A small network was shown many inputs. Here are its activations along a few directions, one row for each input.
Each table varies a few parts of the input and shows all the possible inputs, shuffled.
A made-up example of a description, with smaller parts first: one of 4 places along a line, together with either a single point or one of 9 places around a ring or (one of 2 separate values, together with one of 5 places around a ring).
Shared parts are said once, and a part with two or three values counts as separate values.

Other details of the inputs shift rows strongly along two fixed directions, in all tables alike. That doesn't count.

A family of inputs:
r1:   9  13 -29 -13 -20 -12 -15  38  -2  22  -8   3 -18   8
r2:  50   8 -47 -23 -28 -60   7  35  22  29  21 -31 -32  25
r3: -26  -6  34  10  32  69 -26 -33  -5 -27  -2  10  19  -3
r4: -42   1  53  14  27  24  -2   9 -12 -19 -33  26   3 -32
r5:  -8 -13   3  14 -23   4  57 -89 -20 -42  29   1  56 -14
r6:   6   0  18  10  12 -55  11  34  21  18 -15 -10 -30  -8
r7: -32   2   1   9   7  45 -34  18 -24   8 -24  37  13   1
r8: -31  10  12 -19  22  53 -33  15 -20  -7 -13  13   1 -21
r9:  -2  10  19 -10   0 -42  13  42   6   5 -15 -15 -39 -28
r10:  36  -3 -34  -1 -24 -16  23 -73  10 -28  69 -17  38  36
r11:  15   3   1 -15   9  -7 -19  32  17  16  -1 -29 -36  -1
r12:   2   7  19  -1   3 -46  15  31  12   5 -14 -13 -34 -19
r13: -20 -17  31  25  37  57 -25 -46   4 -18   6  10  28  14
r14: -28 -10  12  17  20  59 -22 -30 -20 -16  -3  37  39  14
r15:  -3   0  -2  -7   8  25 -12 -12   0 -14   7   1   8   5
r16: -20  15  -9 -14  -4  18 -39  79 -18  35 -47  24 -29 -11
r17:  50  11 -58 -18 -44 -66  10  24  21  26  28 -28 -25  27
r18:  -2   0   0  -1  12  24 -14 -14   3 -10   3   5   7  10
r19:  39  -1 -28  -4 -37 -85  55  26  14  32  -8 -29 -28  -9
r20:  21  -6   7  12 -14 -46  49 -84  17 -46  61 -29  27   8
r21:   2 -10  -3  16  -1  30   1 -57  -5 -27  25  19  44  31
r22:  51   7 -44 -17 -25 -59   5  33  24  32  17 -27 -31  29
r23:  -9  -7   4   6 -19  -6  46 -23 -19 -14  -8   5  20 -26
r24: -13   7   6 -15  20  18 -40  70  -2  33 -44  12 -36  -9
r25: -34  16  -4 -16  -3  50 -29  18 -33  -5 -10  25  11 -19
r26:  -5 -11   7  18 -14 -10  43 -23 -12  -6 -15  12  23 -15
r27:  42 -21 -23  24  -2 -27  14 -76  34 -13  54 -16  30  56
r28: -12   3  22  -9  28  23 -43  65   6  32 -40  -3 -43 -13
r29:   2   0  10  -8  14  22 -16 -18   6 -11  21 -22  -2  -1
r30: -35  -9  23  17   7  18  18   7 -26   6 -43  29  16 -32
Each input here is: one of 5 places along a line, together with either one of 2 separate values or one of 4 places along a line.
- Changing only the place on the line of 5 turns r23 into r30. The same change can be made to r2. Which row results? => r14
- Which other rows does r20 become when the choice among 2 separate values takes its other values? List them by row number. => r5
- A walk changes only the place on the line of 5. It starts at r27 and steps to r24. List the rest of the walk in order. => r18, r15, r8
- Which other rows agree with r26 in the place on the line of 5? List them by row number. => r4, r16, r21, r24, r28

A family of inputs:
r31: -35   5  12 -12  23  80 -51  15 -22  -6 -18  24   7  -7
r32:  21   5 -20 -10 -25 -41  12  47   5  30 -15 -12 -30  -2
r33: -43   8  23  -8   7  61 -11  15 -35 -13 -32  26  10 -34
r34:   4   2   8   6   1 -19  -5   6  11  -3   3  -3 -11   5
r35:  29   2 -21  -9 -23 -45  22  20   6  26   7 -23 -18  -1
r36:  21  -3  -1  -3   3 -39   8  30  20  21 -10 -16 -29   5
r37:  10 -11 -13   9   6  30 -11 -60   5 -17  42  -2  38  31
r38:  14   2 -22   2 -21 -31  17  -9   4  -4  14   3   8  14
r39:  17  -2   1  -9   9 -32   6  29  15  23  -7 -22 -29  -5
r40:  21   4  -3  -3  -1 -50   1  22  20  20  14 -27 -28   4
r41:  -4  -3   1  12 -14  17  19 -35 -10 -22   6  12  29   3
r42:  15  -8  -8   5  -6 -23  21 -25   8   5  15 -20   5  -2
r43:  11  -6   8   6   6 -12  10  -6  13  -5  -1  -5  -4   8
r44:  11  -1   8  -5   8  -6   8  -6  13 -10   6 -13  -9   0
r45: -41  -1  40  -4  33  58 -19  10 -19 -16 -30  19   2 -28
r46: -48   9  17 -10  11  52 -18  16 -37 -15 -27  35  13 -29
r47: -45   0  28  -3  19  57 -15   8 -28  -9 -34  19   6 -38
r48:  -7  -9   4  15 -11  16  20 -37 -13 -18   6  14  32   3
r49:  10  -1   6   5   2 -25   3 -16  14  -7  25 -17  -4   8
r50: -48   3  42  10  28  46 -28  13 -20 -13 -28  31   5 -21
r51:  -2 -11  17  29   7   2  11 -65   7 -31  32   6  37  18
r52:  16  -2 -12  -1  -9 -39  11  28  12  31 -14 -17 -26  -5
r53:  -1  -9  19  16  11  19  14 -52   7 -36  11   8  28  11
r54:  21  -2  -1  -2   5 -42   7  37  19  30 -15 -16 -31   1
r55:  19  -9   3   2   5 -21  17 -21  17  -6  18 -20  -1   9
r56:  24   7 -28 -14 -20 -54  15  23   6  23  10 -15 -17   3
r57: -35   9  12 -14  23  81 -50  14 -21  -8 -18  25   7  -8
r58:   2   8  10  -2   4 -10  -5  -1  11 -10  13 -11 -10  -1
r59:   5 -11  -2  11 -14   9  29 -60  -9 -27  30  -1  38   8
r60: -36  19   7 -22   5  26 -22  57 -28   8 -38  24 -17 -34
r61:  17   1 -14  -5 -12 -40   9  36  13  30 -17 -18 -32  -6
r62:  25 -14 -22  21  -2   8   0 -68  15 -15  46  -2  40  48
r63:  32   3 -25 -13 -28 -46  22  20   8  19   9 -26 -21   3
r64:  25   6 -30  -6 -22 -61  15  30  10  28   2  -8 -18   9
r65:   1  -4  -9   6 -12  -1  21 -54  -8 -29  33   7  37  12
r66: -33   7  11  -5  20  76 -48  15 -20  -6 -26  33   8  -1
r67: -19  12   6 -17  -1  -1 -16  97 -20  50 -62  12 -43 -36
r68:  -6 -13   7  22   2   9  19 -50  -1 -13   7   6  32   0
r69: -10 -13  10  13   3  21  17 -58  -7 -25  16   0  33  -4
r70:  16  12  -2  -5  -4 -44  -8  44  20  18  -6 -14 -40   1
r71:  17   5 -14  -7 -11 -37   8  38  14  27 -18 -17 -33  -8
r72:  -1  -6  16  16   5   7   8 -64   8 -40  40  -5  30  13
r73: -35  17   6 -14   4  22 -21  61 -25  10 -45  32 -17 -28
r74:  27   3 -19 -10 -15 -41  16  11  17  16   6 -31 -25  -3
r75:  16  -9 -17  11  -3  22 -11 -51   9 -19  32   4  30  41
r76:  25  -3 -26  -7  -3  -2 -17 -10  15   8  29 -16  -1  30
r77:  14 -11 -16  15   0  21 -10 -52   8 -15  34   5  32  41
r78: -37  12   8 -11   6  20 -21  60 -28  17 -46  33 -14 -27
- Changing only one part turns r41 into r33. The same change can be made to r48. Which row results? => r59
- What is each input in this table made of? => one of 2 separate values, together with one of 4 places along a line, together with either a single point or one of 5 places along a line
- Which other rows agree with r66 in the choice among 2 separate values and the place on the line of 4? List them by row number. => r41, r53, r70, r71, r73
- Which other rows agree with r46 in the choice among 2 separate values and the place on the line of 4? List them by row number. => r31, r45, r47, r63, r72
- Which other rows does r36 become when the place on the line of 4 takes its other values? List them by row number. => r43, r53, r54
- A walk changes only the place on the line of 5. It starts at r49 and steps to r55. List the rest of the walk in order. => r69, r59, r65
- A walk changes only the place on the line of 5. It starts at r56 and steps to r35. List the rest of the walk in order. => r42, r39, r40
